Each row below holds a small network's activations on one input, seen along a few directions.
Each table varies a few parts of the input and shows all the possible inputs, shuffled.
A made-up example of a description, with smaller parts first: one of 6 places along a line, together with either a single point or one of 9 places along a line or (one of 2 separate values, together with one of 5 places around a ring).
Shared parts are said once, and a part with two or three values counts as separate values.
In the rows, 128 means zero.

Other details of the inputs shift rows strongly along three fixed directions, in all tables alike. That doesn't count.

Table:
r1: [141 156 127 137 152 121 109 146 159 160 109 126]
r2: [141 148 123 115 129 132 105 139 161 163 104 118]
r3: [129 122 118 149  58 124 151 137 111 113 162 163]
r4: [155 159 115 147 150 138 120 118 166 146 122 131]
r5: [110  53  96 134 145 163 133 168  48  90 136 187]
r6: [138  99  89 113 210 169  79 149 117  97 100 154]
r7: [ 61  73 164  99 195 109  66  44  39  62 107  84]
r8: [117 154 162  90 159 123 136  92 161 132 120  70]
r9: [140 117 135 146  99 109 182 171 101 111 142 160]
r10: [152 152 109 124 126 147 116 111 169 150 116 124]
r11: [149 153 109 127 125 150 117 112 171 146 115 122]
r12: [ 96  71 101 107 157 152  46 130  61  80 119 162]
r13: [120 155 156 111 104 111 164 134 155 134 158 102]
r14: [122 170 155 137 164 117 126  67 158 132 128  85]
r15: [139 108 133 124  76 121 177 164 104 114 138 153]
r16: [122 111 123 172  83 134 175 137 101 135 156 164]
r17: [144 112 118 164  67 119 167 135 104 114 141 154]
r18: [125 162 145 132  88 110 149 100 155 141 160 113]
r19: [ 32 134 241 126 128  56 177  33  65 118 161  45]
r20: [141  85  82 105 196 172  78 145 120 101  98 142]
r21: [121 118 132 137  62 106 139 166 100 129 151 159]
r22: [138 157 126 140 151 124 110 147 161 156 107 124]
r23: [139 148 120 100 143 142 120 148 173 145 139 119]
r24: [157 146 106 138 136 140 119 113 168 150 119 118]
r25: [153 137 117 114 154 136 135 145 168 146 117 110]
r26: [128 114 134 141  60 111 152 162  97 127 126 154]
r27: [145 142 119 128 139 123 108 142 161 164 106 113]
Each input here is: one of 3 separate values, together with either a single point or (one of 2 separate values, together with one of 4 places along a line).
The inputs of r23 and r21 match in every part but the choice among 3 separate values. If r8 is changed in the same way as r23 into r21, which row does it become?
Answer: r26
Which other rows does r13 become when the place on the line of 4 takes its other values? List them by row number.
Answer: r6, r8, r20
Which other rows does r20 become when the choice among 3 separate values takes its other values? List them by row number.
Answer: r7, r17

Table:
r28: [108 159 165 109 132 109 164 135 163 151 148  82]
r29: [164 114  72 101 143 185  77 132 146  98 133 166]
r30: [163 181 108 163 143 140 148 194 208 199 121 133]
r31: [ 85  93 171  99 120  86 126 119  63  92 138 106]
r32: [ 97 109 156 159 101 106 117  62  66 100 118 118]
r33: [133 123 106 156 103 130 151 110 116 114 155 157]
r34: [188 175  80 132 110 168 133 145 233 186 125 139]
r35: [109 159 148 107 121 110 100  96 166 166 130  81]
r36: [146 167 146 136 186 123 138  86 170 142 115  89]
r37: [133  84 103 110 148 136  76 159  85 100  96 155]
r38: [131  69  94  95 150 153  74 157  93 117  85 145]
r39: [105 119 163 165  91  92 178 165  72 127 146 164]
r40: [173 108  70 126 164 172  91 168 134 107  93 176]
r41: [135  84  89 108 203 173  95 125 101  85 117 147]
r42: [148  97  71 122 111 160  59 159 130 134 102 175]
r43: [147  85  70 112 162 188 114 180 136 136 113 156]
r44: [110 167 168 127 139 104 162 131 162 151 145  89]
r45: [ 82 105 175 129 164  84 105  91  58  97 120 101]
r46: [141 168 149 163 118 121 157  65 160 161 134  97]
r47: [114 168 161  87 120 113  98  71 162 113 134  72]
r48: [ 83 157 188 113 181 100 128  89 133 147 127  79]
r49: [121 100  95 108 140 160  58 104 115 101  99 142]
r50: [128  92  80 103 149 181  73 137 116  86 148 164]
r51: [137 136 123 203  31 120 191 176 119 171 158 173]
r52: [142 169 134 113 162 114 102 151 188 174 111  96]
r53: [103 100 108  88 152 166  54 135  96  96 140 164]
r54: [ 95 108 144 149  40 110 179 142  85 118 172 153]
r55: [134 139 146 119  40  97 134 144 131 124 154 133]
r56: [163 171  88 139 106 163 142 161 226 193 142 133]
r57: [134 129 123 144  17 122 180 195 121 126 186 175]
r58: [122 115 143 158 105 110 187 148 106 119 151 142]
r59: [139 179 107 125 148 125  73 120 195 188 115 104]
r60: [ 98 156 179  98 162 107 162  86 159 131 151  54]
r61: [110 164 150 106 178 127 129 124 168 154 129  77]
r62: [135 167 135 138 124 115 143  68 159 137 143 105]
r63: [131 117 128 169  82 112 112 120 100 145 116 146]
r64: [182 157  93 122 127 164 175 176 218 191 124 120]
r65: [133  92  81 109 155 176  63  96 107  90 103 155]
r66: [172  99  72 123 160 174 112 167 125 108 109 174]
r67: [163  99  80 104 174 175 103 151 137 106 111 158]
r68: [182 179 105 149 116 131 138 181 215 185  95 129]
r69: [132  85  99 118 196 163 102 123  98  79 122 154]
r70: [133  92 148 133  57 110 218 139  78 104 150 141]
r71: [154 117 101 161  35 137 195 163 131 132 167 181]
r72: [ 79 122 183 117 141  96 143 117  79 107 144 120]
r73: [143 102  80 118 184 175 101 166 131 118 118 153]
r74: [138 110 154 153  69  95 208 140  82  88 157 157]
r75: [161 136 106 180  16 108 188 156 112 125 149 187]
r76: [ 99 125 144 133  65 118 152 140 106 141 157 155]
r77: [117 116 142 163  29  74 153 130  77 116 147 159]
r78: [121 156 156 149 162 112 160 111 152 144 138  94]
r79: [159 157 119  98 151 149 137 123 193 165  97  85]
r80: [136 122 144 130  23 107 176 128  91  80 169 155]
r81: [105  86 106 127 194 156  85 143  89 102 112 151]
r82: [112 149 168  84 160  99 103  98 156 137 110  63]
r83: [126 136 121 174  28 105 177 183 104 153 165 195]
r84: [103 155 190 129 156  72 121  78 127 134 109  67]
r85: [ 84 145 178  83 166 118 136 102 139 160 124  68]
r86: [201 193  96 146 134 146 147 172 238 195  98 126]
r87: [161  91  70 116 163 179 118 173 133 108 124 172]
r88: [ 78 136 180  92 156 113 154  91 131 142 136  53]
r89: [144  85  95 105 152 158 102 142  95  79 106 158]
r90: [138  94  96 119 162 149  75 149 101  88  90 160]
r91: [161 105  63 112 133 189  92 153 142 100 146 179]
r92: [196 186 101 162 130 137 152 169 210 180 101 134]
r93: [117 152 164 125 185 116 153  70 154 128 134  74]
r94: [128 175 138 104 171 135 120 154 184 181 119 104]
r95: [ 76 113 161 151 132 119 112  80  64 127 136 130]
r96: [ 87 168 152 127 154 112 114  69 151 147 146  80]
r97: [131 176 169 147 126  87 153 108 159 146 110  85]
r98: [120  96 153 130  40  96 193 153  76 107 128 133]
r99: [115 155 163  88 161 110 114  90 160 123 107  63]
r100: [141 166 133 124 163 114 104 146 185 182 105  95]
r101: [ 82 110 165  86 116 101  84  84  77  83 154 101]
r102: [ 95 100 174 118 122  79 123 106  66  84 123 115]
r103: [137 122 123 182  94 135 166 105 111 134 148 149]
r104: [104 100 164 124 169 110 140  62  74  73 129 107]
r105: [116  95  75 132 180 171  66 106 105 101 128 160]
r106: [128  86  96 106 166 143  67 168  88 111 103 152]
r107: [176 118  73 122 150 168 107 172 140 120  96 164]
r108: [ 91 105 167 103 145 100 117  83  68  71 113  95]
r109: [120  97 133 111  96 114 140 166  97 140 121 127]
r110: [ 85 101 160 113 184 119 126  84  83  77 142 103]
r111: [143 121 123 196  19 100 165 177  96 166 144 176]
r112: [ 88  99 174 119 151  85 105  83  67  89 110 101]
r113: [123 177 138 130 125 107 106  75 169 145 116  89]
r114: [114 128 145 113 113 120 152 173 120 140 142 142]
r115: [140 106  92 150 162 167  71  82 102 112  95 147]
r116: [124 177 151 167 123 122 159  84 178 182 146  85]
r117: [141 115 126 164 135 125 169 135 107 110 138 151]
What do these inputs look like to the network?
Answer: one of 9 places around a ring, together with either one of 4 places along a line or one of 6 places along a line
The inputs of r117 and r97 match in every part but the place on the ring of 9. If r91 is changed in the same way as r117 into r97, which row does it become?
Answer: r47
The inputs of r53 and r55 match in every part but the place on the ring of 9. If r94 is changed in the same way as r53 into r55, which row does it become?
Answer: r37
A walk changes only the place on the line of 4. It starts at r95 and steps to r83. List the rest of the walk in order.
Answer: r76, r53
A walk changes only the place on the line of 4. It starts at r91 and steps to r71. List the rest of the walk in order.
Answer: r33, r103
Which other rows does r90 become when the place on the line of 6 takes its other values? List them by row number.
Answer: r68, r97, r98, r99, r108
A walk changes only the place on the ring of 9. It starts at r79 and steps to r98. List the rest of the walk in order.
Answer: r38, r109, r85, r88, r43, r64, r70
Which other rows does r43 become when the place on the line of 6 takes its other values? List them by row number.
Answer: r58, r60, r73, r78, r110
